These are the activations of a small neural network, seen along a few directions. Each row is one input.
In each table, some parts of the input vary, and every possible input appears once, in random order.
A made-up example of a description, with smaller parts first: one of 2 separate values, together with either a single point or one of 11 places around a ring or (one of 4 places along a line, together with one of 8 places around a ring).
Shared parts are said once, and a part with two or three values counts as separate values.
In the rows, 128 means zero.

A family of inputs:
r1: [135 135 124 113 137 143 144  99 137 142 151 119]
r2: [ 56  94  99 144  56 106 131 178  99 150  69 159]
r3: [126 107 118 110 156 136 122 113 124 111 130 110]
r4: [154 153 142 130 131 125 131 121 143 134 144 124]
r5: [137 137 136 115 135 140 138 104 140 136 155 130]
r6: [144 125 137 127 150 117 109 135 130 104 123 116]
r7: [149 135 136 136 154 129 107 138 124 102 113 120]
r8: [127 109 130 112 154 132 116 118 127 105 133 122]
r9: [136 114 131 130 155 126 117 129 125 104 135 117]
r10: [159 163 142 139 135 136 129 123 137 132 135 128]
r11: [146 142 136 133 136 133 139 115 138 134 156 125]
r12: [ 66 122 105 146  37 114 152 164 112 181  91 167]
- Describe the family of inputs behind these rows. => one of 2 separate values, together with either a single point or one of 5 places along a line
- The inputs of r2 and r12 match in every part but the choice among 2 separate values. If r9 is changed in the same way as r2 into r12, which row does it become? => r11
- A walk changes only the place on the line of 5. It starts at r7 and steps to r6. List the rest of the walk in order. => r9, r8, r3

A family of inputs:
r13: [ 36 107  81 118  30 142 172 133 106 202  92 170]
r14: [ 93 173 111 172  19 115 147 185 112 194  56 171]
r15: [226 172 179 133 213 140 119  88 165  91 211 101]
r16: [190 148 142  78 224 183 136  36 155 109 199  87]
r17: [141 138 127 152 141 117  86 174 107  91  55 120]
r18: [247 214 172 132 213 156 111  88 161 101 163  89]
r19: [ 92  64 104 114 148 116 110 139 107  94 109 111]
r20: [ 43  99  88 134  27 113 171 150 112 197 109 162]
r21: [197 140 149  93 221 155 135  53 162 104 217  80]
r22: [ 72 131 119 173  20  98 155 185 116 184 103 183]
r23: [108  84 129 123 140 101  95 157 115  86 102 126]
r24: [ 84  72  97  98 151 144 111 122 101  99  91 118]
r25: [121  96 135 153 141 101  94 174 111  81 103 132]
r26: [ 59 119 113 143  19  99 156 168 120 190 102 177]
r27: [213 160 173 103 212 140 120  70 170  96 210  95]
- Describe the family of inputs behind these rows. => one of 3 separate values, together with one of 5 places along a line
- The inputs of r27 and r15 match in every part but the place on the line of 5. If r23 is changed in the same way as r27 into r15, which row does it become? => r25
- Change only the place on the line of 5 in r20. List by row number the other rows that result. => r13, r14, r22, r26

A family of inputs:
r28: [191 177 178 143 198  82  88 109 151 100 190 117]
r29: [ 94  71  96 157 173 116  80 165  96 107  17 114]
r30: [ 72 107 125 131  36 109 159 147 152 201 131 152]
r31: [ 55  77 135  98 129 110  84 179 118  44  71 168]
r32: [104 194  92 159  47 132 154 150  88 176  85 163]
r33: [ 91 148 123 128  35 107 151 162 146 208 100 141]
r34: [153 144 121  63 194 132  91  43 142 114 186  86]
r35: [202 156 143 155 187 186 117 132 162 103 187  94]
r36: [191 136 146  95 197 149 179  61 152  91 151  98]
r37: [ 97 197 100 170  39 139 153 138  80 169  86 164]
r38: [ 80  87 102 123 152 127  58 172 132  69  27 147]
r39: [107  44  83 156 144 103  86 173  76  98  58 100]
r40: [101 161 124 131  38 113 156 165 136 192  85 141]
r41: [100  39  91 129 124  92 104 199  58  82 103  95]
r42: [158 142 136 115 218 190 163 100 144 117 183  84]
r43: [ 62  92 115 156  42 128 169 116 120 179 139 181]
r44: [105 170 119 147  44 123 157 154 115 186  79 145]
r45: [ 56  97 100 175  59 139 175 113 106 179 140 197]
r46: [159 135 137  67 196 204 101  78 128 139 183  97]
r47: [153 151 120 111 216 119 153  65 157  93 185  73]
r48: [ 63  98 125 138  42 110 167 130 131 195 139 168]
r49: [196 164 127 152 185 115 107  97 176  79 189  84]
r50: [188 133 148  48 178 165 120  41 139 114 151 110]
r51: [ 61  55 134 115 117  87 110 182  80  47 100 121]
r52: [226 165 205 128 182 114 117 107 148  99 155 141]
r53: [238 147 151 134 163 143 128  91 168  76 156 110]
r54: [ 85 130 114 112  50  98 157 167 145 202 123 163]
r55: [197 168 194 147 200 153  97 144 138 124 187 128]
- Describe the family of inputs behind these rows. => either one of 6 places around a ring or one of 10 places along a line or (one of 3 separate values, together with one of 4 places along a line)
- Change only the choice among 3 separate values in r52. List by row number the other rows that result. => r28, r55

A family of inputs:
r56: [138 123 154 141 141 106 104 150 134  98 136 139]
r57: [145 134 142 124 141 116  99 145 132 115 110 119]
r58: [141 140 144 151 126 123 143 127 142 138 178 138]
r59: [150 122 138 149 139 107 119 148 125 100 129 118]
r60: [151 142 139 141 119 120 150 121 140 138 161 126]
r61: [145 144 133 126 144 146 106 135 117 110  87 126]
r62: [ 33  79  87 131  42 111 147 164  99 167  82 163]
r63: [147 164 133 118 124 159 137 108 131 149 120 134]
r64: [119 106 126  94 142 130 119 112 134 129 136 116]
r65: [114  91 127 129 148 124 132 121 129 113 171 127]
r66: [148 151 132 134 126 133 139 122 140 154 151 119]
r67: [122  97 133 101 135 117 130 111 133 113 146 123]
r68: [113 119 114  97 146 139 126  99 129 120 119 119]
r69: [139 147 130 126 144 125 106 132 127 107  93 122]
r70: [141 168 130 118 124 138 136 105 142 145 126 130]
r71: [149 146 149 123 114 116 141 117 146 137 153 134]
r72: [146 154 142 116 121 129 130 118 147 153 143 127]
r73: [112  95 138 111 142 121 124 117 135 112 163 136]
r74: [143 164 120 137 130 142 145 109 135 146 134 122]
r75: [149 161 123 136 129 162 146 112 125 150 128 126]
r76: [119 116 117  96 145 160 126 102 118 124 113 123]
r77: [147 130 131 142 146 120 108 149 126 116 118 111]
r78: [121 102 115 112 148 134 128 116 127 129 144 108]
r79: [121 112 106 114 151 163 135 106 112 125 122 115]
r80: [ 61 127 104 152  21 110 158 170 112 192  88 174]
r81: [124  94 122 119 141 121 139 115 127 114 155 115]
r82: [141 144 119 145 150 128 114 136 121 108 102 114]
r83: [ 59 107 103 161  41  97 128 197  98 154  56 166]
r84: [140 119 143 159 146 110 112 154 128  99 145 131]
r85: [139 143 154 133 121 120 134 123 148 137 169 147]
r86: [147 140 122 144 149 149 115 139 111 111  96 118]
r87: [148 125 149 131 134 103 111 144 131  99 120 127]
r88: [115 116 104 115 152 143 134 103 122 121 128 111]
- Describe the family of inputs behind these rows. => one of 3 separate values, together with either a single point or (one of 2 separate values, together with one of 5 places along a line)
- The inputs of r58 and r65 match in every part but the choice among 3 separate values. If r71 is changed in the same way as r58 into r65, which row does it become? => r67
- Change only the place on the line of 5 in r87. List by row number the other rows that result. => r56, r57, r61, r69
- Change only the choice among 3 separate values in r74. List by row number the other rows that result. => r82, r88
